A small network was trained on made-up records. Each row is its average activation on records with the value named, seen along a few directions.
Values that are neighbours, or in one group, have similar rows; names and order tell nothing.
Strong random noise was added to every row along 19 fixed directions; ignore it. To show where, here is one row again and again, with new noise each time:
-158	-476	-394	67	143	-133	-49	-352	40	381	123	173	-99	-21	110	99	-147	81	396	-90	128	4	-199	-266	109	-140	-226	-393	-349
-325	-377	32	154	-115	-495	-27	-45	-354	64	580	235	166	206	-311	-101	-243	173	-70	-403	445	96	-135	-18	395	154	-95	-227	301
-162	-151	144	-350	184	22	80	-36	-11	-427	-22	-132	-106	-26	78	-70	-20	70	14	-22	341	184	-27	-105	134	-40	109	-222	-426
16	275	-164	314	-82	-128	62	24	-318	-243	-258	255	-341	-334	-289	192	-316	157	-31	-83	8	-68	-382	108	-281	179	155	276	237
-68	-28	-133	245	282	-260	-129	295	-67	381	-328	-76	-24	-590	-225	-41	168	-6	109	434	124	155	45	52	-151	-171	-173	808	284
-88	-43	-15	86	312	5	82	42	108	248	142	365	234	575	703	-292	37	-6	263	106	248	-52	285	6	130	-122	65	441	63
-232	198	47	-51	170	-153	-22	186	-170	15	92	-167	-128	-144	-246	373	332	179	1	81	88	-21	281	295	-193	-360	56	303	-80
119	-195	-42	-232	141	400	-170	-103	148	-64	87	74	3	122	262	-195	463	-375	-101	335	255	-10	324	142	324	-52	228	272	285
47	-28	46	26	237	366	264	-152	92	309	242	-157	281	383	107	61	209	53	141	203	9	-122	123	99	257	-166	37	22	-46
-230	221	38	324	-287	168	171	-373	-220	-8	375	-191	273	-448	228	243	-67	403	45	-256	170	-11	-155	-78	37	-261	-524	-156	-8
-100	-62	376	-144	26	-184	100	41	-43	-24	281	193	15	246	-91	-164	-360	68	-213	-74	273	-19	270	270	-23	-80	11	-12	188
130	-239	-356	-142	67	-187	66	249	53	348	-98	95	42	29	-421	-201	204	204	-179	82	-66	-325	217	-102	244	508	61	240	-431
-129	-35	8	-279	-337	-310	-543	87	-86	102	149	-38	-310	199	223	248	368	-309	118	-428	-127	106	166	281	-169	-111	135	-651	-175
407	-175	-176	-167	-133	558	299	-132	-284	554	70	57	-65	-1	81	378	-37	-522	472	7	149	-171	-382	190	-45	-282	-127	-133	-429
222	-126	-233	75	-19	140	108	365	278	-3	-238	80	106	-69	73	-208	-181	-37	-90	-133	-240	219	161	-281	-402	31	-69	-81	-196
139	64	330	-213	199	205	30	-9	-156	55	-322	-98	-152	164	-222	181	-38	-209	-295	-425	-174	240	-102	147	-112	311	-169	-510	68
176	168	-101	-102	138	123	340	315	-209	488	-23	-6	-21	-118	-112	254	-3	-149	38	104	57	-4	-224	133	185	161	25	190	-81
-131	-57	94	160	385	235	98	-529	-259	73	71	-66	-266	75	-119	54	-230	125	244	-15	31	83	-10	-98	144	44	93	-243	-64
181	-652	-28	-179	-277	-91	-194	-340	-109	-38	-61	256	-204	-54	-226	-101	-150	-336	76	-186	389	-244	-173	-14	163	-91	-293	-306	-166
64	-11	27	-46	-204	-122	-122	44	147	-13	-40	42	-102	52	61	56	45	-26	-42	-111	-84	-176	223	106	-142	-198	-79	-173	-108
109	-191	193	25	66	363	237	-193	3	-13	53	-333	-60	-53	-522	-61	-369	62	-160	123	-110	266	-188	188	-158	94	267	-635	8


Field N:
n7: 65	0	-64	-13	480	142	260	538	19	252	-292	226	67	76	97	32	260	-130	-377	307	295	170	106	420	-142	15	146	505	203
n12: -49	120	137	84	-272	-202	117	93	-198	26	241	-106	354	87	61	-73	-238	134	311	-275	-10	36	-333	-198	-35	7	-170	36	-138
n3: 140	157	-221	295	-58	-3	274	45	-78	-45	102	108	-299	20	-398	339	-389	82	212	86	-239	-267	-37	-50	-218	-309	300	-1	-77
n17: 210	-370	-58	172	-177	141	234	38	-132	-81	208	40	156	-141	-58	-373	-491	-257	354	29	283	151	-207	-461	263	-68	-17	77	-34
n10: -106	-150	213	-87	30	-57	-45	188	-42	-209	-72	-232	21	-267	139	-189	-44	-200	40	177	352	444	-216	23	73	-114	96	-69	80
n1: -105	-176	-59	-133	53	76	-202	-115	74	75	127	10	-56	-261	-123	184	208	-92	-168	48	60	128	163	65	-175	-260	-186	-83	93
n11: -66	45	26	112	-312	144	15	142	7	-400	161	-185	300	-221	303	-291	242	185	-198	44	228	76	213	15	-134	-130	43	134	-174
n14: 122	-178	178	155	145	-101	68	186	115	338	-309	-86	188	-32	-104	-280	-270	-90	33	236	-48	234	-216	62	-272	8	-121	87	104
n13: -6	-516	-29	-168	-45	260	-162	-298	-92	-169	-74	-52	-74	7	30	-18	323	-222	-47	22	390	32	-101	292	-12	-134	46	-410	-249
n9: -166	-204	-67	17	21	-201	-116	-25	-63	16	54	-175	165	-182	-286	90	123	128	120	-137	-5	53	116	-230	-178	-246	-351	71	-196
n5: 58	23	185	-229	272	209	72	-58	41	0	96	-256	-341	-32	-152	-70	-45	-153	83	384	-134	15	534	-89	93	-223	286	-29	-289
n16: -188	-49	-312	289	-203	-8	-39	-236	-211	-301	-33	22	79	-123	-144	184	214	386	197	12	108	-228	-355	125	-420	-146	77	241	-315
n15: -158	-55	-104	-287	338	-255	-30	-19	61	305	94	327	-12	115	-29	502	-47	-195	5	-69	92	87	-410	33	96	-145	-341	22	440
n4: 31	-315	-53	608	-41	214	-96	-374	-67	-399	-61	142	-355	-6	-181	-192	-113	20	-164	30	40	-88	433	-32	-147	-256	215	-225	138
n8: -142	-172	-89	-246	-385	-190	6	25	61	-171	443	-132	415	284	-21	68	179	135	305	-61	41	-253	-67	-114	22	-290	-27	27	-565
n2: 74	120	108	-289	-359	82	-145	147	59	-28	506	-59	126	21	12	-334	207	-141	-173	272	-89	-205	708	108	61	-44	224	387	-19
n6: 81	78	339	87	-392	-426	-221	-29	196	-81	-147	-177	213	-28	-143	-152	-230	-63	119	-118	-377	-200	52	-274	-67	-165	-479	76	87
The values of N form a tree with 4 forks.
Name the neighbours of n12, in listed order.
> n11
Name the neighbours of n4, in listed order.
> n16, n8
Name the neighbours of n1, in listed order.
> n14
Name the neighbours of n9, in listed order.
> n3
Name the neighbours of n2, in listed order.
> n5

Field Z:
z14: 310	-622	-542	-171	-499	-28	-172	-44	550	34	189	57	181	541	-528	-99	239	-125	-149	285	-321	-408	-311	337	8	159	548	-559	49
z9: 246	-19	34	-348	103	275	-117	-191	298	-189	-146	-53	-118	45	-300	-190	-23	-92	-171	110	-292	-34	-9	-142	209	469	174	-82	236
z3: -84	97	393	83	-27	-631	-138	-58	40	-244	-183	0	-367	236	-127	231	-219	-127	157	-65	-89	-263	-44	-117	318	-368	-123	-177	162
z11: 245	-541	90	9	-427	-398	-325	201	77	313	-404	-72	263	289	-319	-79	166	-468	162	-46	-42	-70	-576	315	-271	-87	-265	-161	43
z16: 46	-648	-335	274	55	-26	-15	-137	169	38	-93	138	-90	192	-342	150	282	94	-352	-384	131	-156	241	-62	317	-87	-225	-698	-96
z4: -143	256	47	-482	22	250	-20	-195	-284	254	413	56	209	-413	151	84	-161	-145	23	-87	163	310	-299	-62	247	514	-226	304	352
z17: -222	-95	125	-322	333	183	-36	-207	77	275	328	142	429	41	150	-214	-195	110	-195	-62	117	465	-127	61	-214	294	-307	80	470
z15: -348	542	-336	113	-197	-240	-142	-354	-69	-107	557	-6	194	202	-171	664	400	430	381	65	-301	-535	-407	68	375	49	222	468	432
z2: -214	-118	-52	5	143	-477	-414	77	303	91	-265	475	343	379	589	-275	106	-40	58	-169	26	43	22	-113	-192	54	-445	498	360
z13: 103	-530	-43	-72	187	223	16	-232	-158	213	-57	410	209	87	185	-694	-166	-43	96	64	387	-25	274	-95	-373	49	-228	531	-424
z8: 219	-26	-80	27	62	-3	336	63	10	-580	-599	94	-54	-327	-22	-24	-100	110	-164	-26	335	-264	-462	-427	367	173	-251	251	-292
z5: 49	-308	-165	836	-179	-243	171	138	-47	-155	23	230	39	-133	-280	-354	-310	214	-322	26	252	-104	121	-134	271	-68	23	31	497
z10: -232	175	112	-569	127	-167	-271	-213	371	68	121	-222	237	129	-2	-60	274	317	-225	93	-338	0	-19	-17	81	433	-64	-107	2
z12: 334	193	55	-213	-134	385	-25	189	-9	121	124	-411	383	166	-679	41	287	-194	17	-19	-672	-88	260	-121	-146	257	31	363	57
z7: 231	-124	334	191	-86	202	491	-51	-192	-114	-33	67	34	-241	-214	224	-519	-236	-333	-51	614	151	-823	266	406	-178	-310	-435	701
z1: 167	11	-80	115	-231	72	197	82	355	-545	-164	137	8	7	-112	-122	-263	225	-595	-32	-70	-60	-236	1	-16	220	187	-408	281
z6: 353	149	313	61	-36	475	173	166	-52	48	-548	-399	-154	-108	286	-405	196	-166	-202	274	-105	46	207	183	68	394	372	-276	-600
The values of Z form a tree with 4 forks.
What is the length, in steps, of the shortest route from z17 to z11?
> 5
Name the neighbours of z4, in listed order.
> z16, z15
Name the neighbours of z8, in listed order.
> z1
Name the neighbours of z9, in listed order.
> z7
Name the neighbours of z13, in listed order.
> z10
Name the neighbours of z14, in listed order.
> z5
